These are the activations of a small neural network, seen along a few directions. Each row is one input.
Each table varies a few parts of the input and shows all the possible inputs, shuffled.
A made-up example of a description, with smaller parts first: one of 4 places along a line, together with either a single point or one of 9 places around a ring or (one of 3 separate values, together with one of 8 places around a ring).
Shared parts are said once, and a part with two or three values counts as separate values.

Other details of the inputs vary at random and push rows far along two fixed directions, the same in every table; ignore that.

Table:
row 1: [ -1 -18 -12 -11 -12 -13  -4 -24 -10   9 -32  16]
row 2: [ -2   5   7  -3  -5   4  -5  22  -1 -17  21  -3]
row 3: [  6   6  11  11   5  15  -2  18   1  -8  23 -19]
row 4: [  5   7  13  -4 -19   1   3  26  -7 -10  18  -9]
row 5: [-7 -3 -7 -5  0 -5 -6 -6  3  0 -3 11]
row 6: [  3 -10  -5 -12 -19 -14   2 -15 -10  14 -23   9]
row 7: [-12   7   3  10  -9  12 -12  29   5 -16  47  -1]
row 8: [ 2 -7 -5  9 -7  8 -7 -2 -7  0  7 -4]
row 9: [  6   7  10  -2 -20   4   9  25  -5  -9  19 -14]
row 10: [ -6  -8 -16  13   7   5  -6 -27   7  23  -8   7]
row 11: [  4  18   8 -21  34 -12  24 -19  21   3 -34  -1]
row 12: [  2   3   6  -3 -14   6   4  25  -5 -17  18 -11]
row 13: [ -6  -7  -1  -4 -10  -3 -13   5  -8  -7   5   9]
row 14: [ -4  11   2  -4   7   1   6  12  10 -11  15  -4]
row 15: [  5 -13 -11  -4 -16  -6   6 -27 -10  20 -30   7]
row 16: [ 22  -4  20  23  38 -11  -4  25 -21 -18 -14   4]
row 17: [  8   8  11  -2   9   5   7   8   2  -6   0 -13]
row 18: [ -6 -24 -26  13 -14   4 -16 -30 -11  20 -12  14]
row 19: [ -7   4  -9   8  12   2  -1 -17  12  12   0   4]
row 20: [  2 -13 -10  -5  -9  -3   3 -21  -9   9 -23   6]
row 21: [ -3   5   2  12  -8  16  -4  27  -1 -15  40 -12]
row 22: [  9  15  14  -9  20  -2  16   0  11  -4 -15 -14]
row 23: [  9  20  13 -14  44  -8  21 -21  24   9 -35  -8]
row 24: [  5  14  18 -18   4 -14  11   9   4  -3 -12  -3]
row 25: [  3  15  14 -30  26 -23  16  -8  14  -3 -37   3]
row 26: [-13   6   5   8  -5   8 -15  29   3 -16  43   2]
row 27: [ -8 -39 -25   3 -43  -6 -28 -18 -32  10 -13  23]
row 28: [ -3  -9  -7   0 -13   3  -4   1  -6  -5   6   4]
row 29: [ -6 -17 -12   4 -27   4 -19   6 -17  -5  15   9]
row 30: [ -6 -28 -26   0 -25  -5 -11 -27 -14  11 -17  18]
row 31: [ 20  -9  18  31  24  -3 -12  37 -29 -23   6   0]
row 32: [  8   4  13  10  -1  14   0  20  -4  -7  19 -22]
row 33: [ -3 -18 -14  12 -25  13 -13   2 -18  -2  17   3]
row 34: [  1 -11  -3 -13 -19 -18  -2 -13 -11  12 -24  11]
row 35: [-5 16  4  5 22  7  5  0 19  1 12 -4]
row 36: [-15 -14 -19  16 -24  11 -16   2  -5   0  28  11]
row 37: [ 13   8  17  11  -8  11   5  21  -4   0  19 -25]
row 38: [ -9   3 -11  -5  20  -6   8 -32  18  16 -21  14]
row 39: [  2   7  11 -13   1  -4   5  14   1 -13   0  -4]
row 40: [  1  13   6   4  16   7   4   8  11  -5  12 -10]
row 41: [ 11  12  15  -1   2   3  12   9   0   2   0 -16]
row 42: [ -9  23   8 -22  42 -22  13 -17  32   4 -27  13]
row 43: [-10 -11 -12  -6  -2 -12 -12 -16  -2   6 -14  19]
row 44: [ -3  21   6 -24  36 -19  16 -15  26   1 -31   8]
row 45: [  8  -5   3   8 -19   6   1   1 -11   8   2 -10]
row 46: [  2  -3  -4 -17   4 -12  13 -20   3   5 -35   7]
row 47: [ -9  -5  -5  -1  -6  -4 -14   5  -4  -4  10  10]
row 48: [  9  12  13  -6  -2   2  17  10   1  -1   1 -13]
row 49: [ 10   9  14   4  10   9   7  12   4  -4   4 -20]
row 50: [  7  14  13 -15   2  -7  21   5   7  -1 -12  -7]
row 51: [ -9  11   1   4   2   8   1  17  13 -11  31  -2]
row 52: [  0 -15 -11  12 -13   9 -12  -8 -13   4   4   1]
row 53: [ 10 -14  -7   5  -9  -3   3 -28  -9  28 -32   0]
row 54: [ -2 -13 -14  18  -7  11 -12  -9  -6  12   6   0]
row 55: [-2 13  3 -2 14  5  8  6 11 -7  9 -5]
row 56: [  6  12  10 -13  13  -2  16   2   7  -6 -12 -10]
row 57: [ -8  21   5 -12  26 -10   9  -2  25  -3  -2   5]
row 58: [-15 -33 -38  21 -32   5 -22 -32 -15  22   4  22]
row 59: [ -6 -11 -15  22  -4  11 -12 -13   1  16  11   3]
row 60: [ 0 -7 -7 15  1 12 -8 -3 -1  8 10 -4]
row 61: [ -2  10  10 -13   9  -7  -1  15   4 -14   4   0]
row 62: [ -5   7   2   3  -3   8   0  22   5 -15  27  -5]
Description of these inputs: one of 2 separate values, together with either a single point or (one of 5 places along a line, together with one of 6 places along a line).
Q: Changing only the choice among 2 separate values turns row 28 into row 30. The same change can be made to row 52. Which row results?
A: row 8
Q: Change only the choice among 2 separate values in row 62. List by row number the other rows that result.
A: row 14

Table:
row 63: [ -2  -7  -2  12 -15   9 -13  17 -11  -7  25  -2]
row 64: [ 10  32  30 -32  33 -17  31  10  22 -11 -26 -11]
row 65: [ -5  27  13  -7  21   4  12  16  24 -11  20 -11]
row 66: [ -1  -4  -7  -3   6  -7   0 -16   1   7 -17   9]
row 67: [  2  -7  -6   0   7  -7   2 -21  -2  11 -25   9]
row 68: [  1 -21 -10  -4 -30  -4  -8  -7 -20   3 -11   8]
row 69: [  1 -18  -9  17 -22   9 -16   3 -20   2  14   2]
row 70: [ -6  -3  -3  11 -16  12 -11  17  -4  -8  32  -3]
row 71: [ -5  25  13  -5  18   7  10  20  22 -14  25 -12]
row 72: [ -8   0 -11  -4   5  -2   0 -21  11  11 -10  10]
row 73: [  7  20  21   1  19   6  10  27   9 -18  19 -18]
row 74: [  6  -6   2  17 -12  12  -7  17 -14  -6  22 -11]
row 75: [ -8 -15 -14  12 -24   8 -16   1 -11   2  19   7]
row 76: [ -6  -7 -15 -10  11 -13   3 -38   9  18 -36  18]
row 77: [  6   5   5 -31  18 -27  20 -32  10  14 -61  10]
row 78: [ -4 -19 -16   9 -16   0 -14 -12 -13   8  -3  11]
row 79: [ 10  20  22   4  16   7  11  28   6 -14  18 -21]
row 80: [  3 -21 -13  16 -18   3 -12 -11 -18  12  -5   5]
Q: Changing only one part turns row 77 into row 68. The same change can be made to row 63. Which row results?
A: row 66
Q: What do these inputs look like to the network?
A: one of 3 separate values, together with either a single point or one of 5 places along a line
Q: Change only the choice among 3 separate values in row 79. List by row number the other rows that result.
A: row 74, row 80
Q: Change only the choice among 3 separate values in row 71. List by row number the other rows that result.
A: row 65, row 72

Table:
row 81: [ -1 -20 -16  16 -10   5 -10 -20 -11  12  -7  11]
row 82: [  0   4   6 -17   6 -11   5  -4   2  -2 -18   6]
row 83: [  1 -18 -13   9 -26   4 -11  -8 -15  11   1   0]
row 84: [  2   2   8   3 -17  11  -2  23  -6  -8  27 -15]
row 85: [  4   9  13   7  -6   9   0  38  -3 -21  34 -14]
row 86: [-12  -9 -21   0  -8  14  -7  -6   1 -11  17   1]
row 87: [  2   0   7  11  -8   4  -9  28 -11 -15  28  -9]
row 88: [ 4 14 10 -3 25 -2 10  5 10 -4 -7 -4]
row 89: [  4 -10 -11  -6   2 -12   7 -32   0  18 -38  12]
row 90: [  0  -1   5  14  -4  10 -13  27 -11 -14  30  -6]
row 91: [  7  31  27 -11  49  -6  16  13  24 -14  -4 -10]
row 92: [ -8   8   1   8 -11  10  -4  19   4  -6  37  -4]
row 93: [-8 15  4 -9 16 -7  7 -2 19  1 -1  5]
row 94: [  1 -10  -6   7  -7  -2  -5  -3 -10   2  -3   3]
row 95: [ -7   7  -5  -7   4  -4   3 -17  16  14  -7   4]
row 96: [-11  -5 -15 -11   6 -18  -5 -33   8  19 -28  24]
row 97: [ -3 -21 -14   1 -21  -4  -9 -13 -14   8 -11  13]
row 98: [  7  21  13 -11  39  -7  22 -11  20   4 -27  -4]
row 99: [  3  13  12 -14   8  -4  15   2   9  -5 -10  -4]
row 100: [ -1  -9  -2   0 -16  -1  -9   9 -12  -5   7   4]
row 101: [  7  34  28 -25  29  -5  26  11  25  -9 -10 -18]
row 102: [  5  12  13   4  17   8   6   8  10  -3  10 -14]
row 103: [  2 -11 -11 -10   4 -17   0 -27  -3  14 -38  17]
row 104: [ -1 -20 -16  12 -16   5 -12 -19 -12  18  -9   5]
row 105: [  0 -19 -14  15 -22   3  -9  -8 -17   8   1   4]
row 106: [  5   1   0  -1   5  -4   5 -13   3  10 -16  -5]
row 107: [  1  -9  -4   4 -19   5  -4   3 -12  -1   9   0]
row 108: [ -1   1   8   0 -15   7  -3  26  -7 -16  24  -6]
row 109: [ -1 -11  -4  15  -3   8 -10   4  -8  -2  11   3]
Q: What do these inputs look like to the network?
A: either a single point or (one of 4 places along a line, together with either a single point or one of 6 places along a line)
Q: Change only the place on the line of 6 in row 101. List by row number the other rows that result.
A: row 83, row 84, row 102, row 104, row 106
Q: Change only the place on the line of 4 in row 101. List by row number the other rows that result.
A: row 82, row 99, row 108
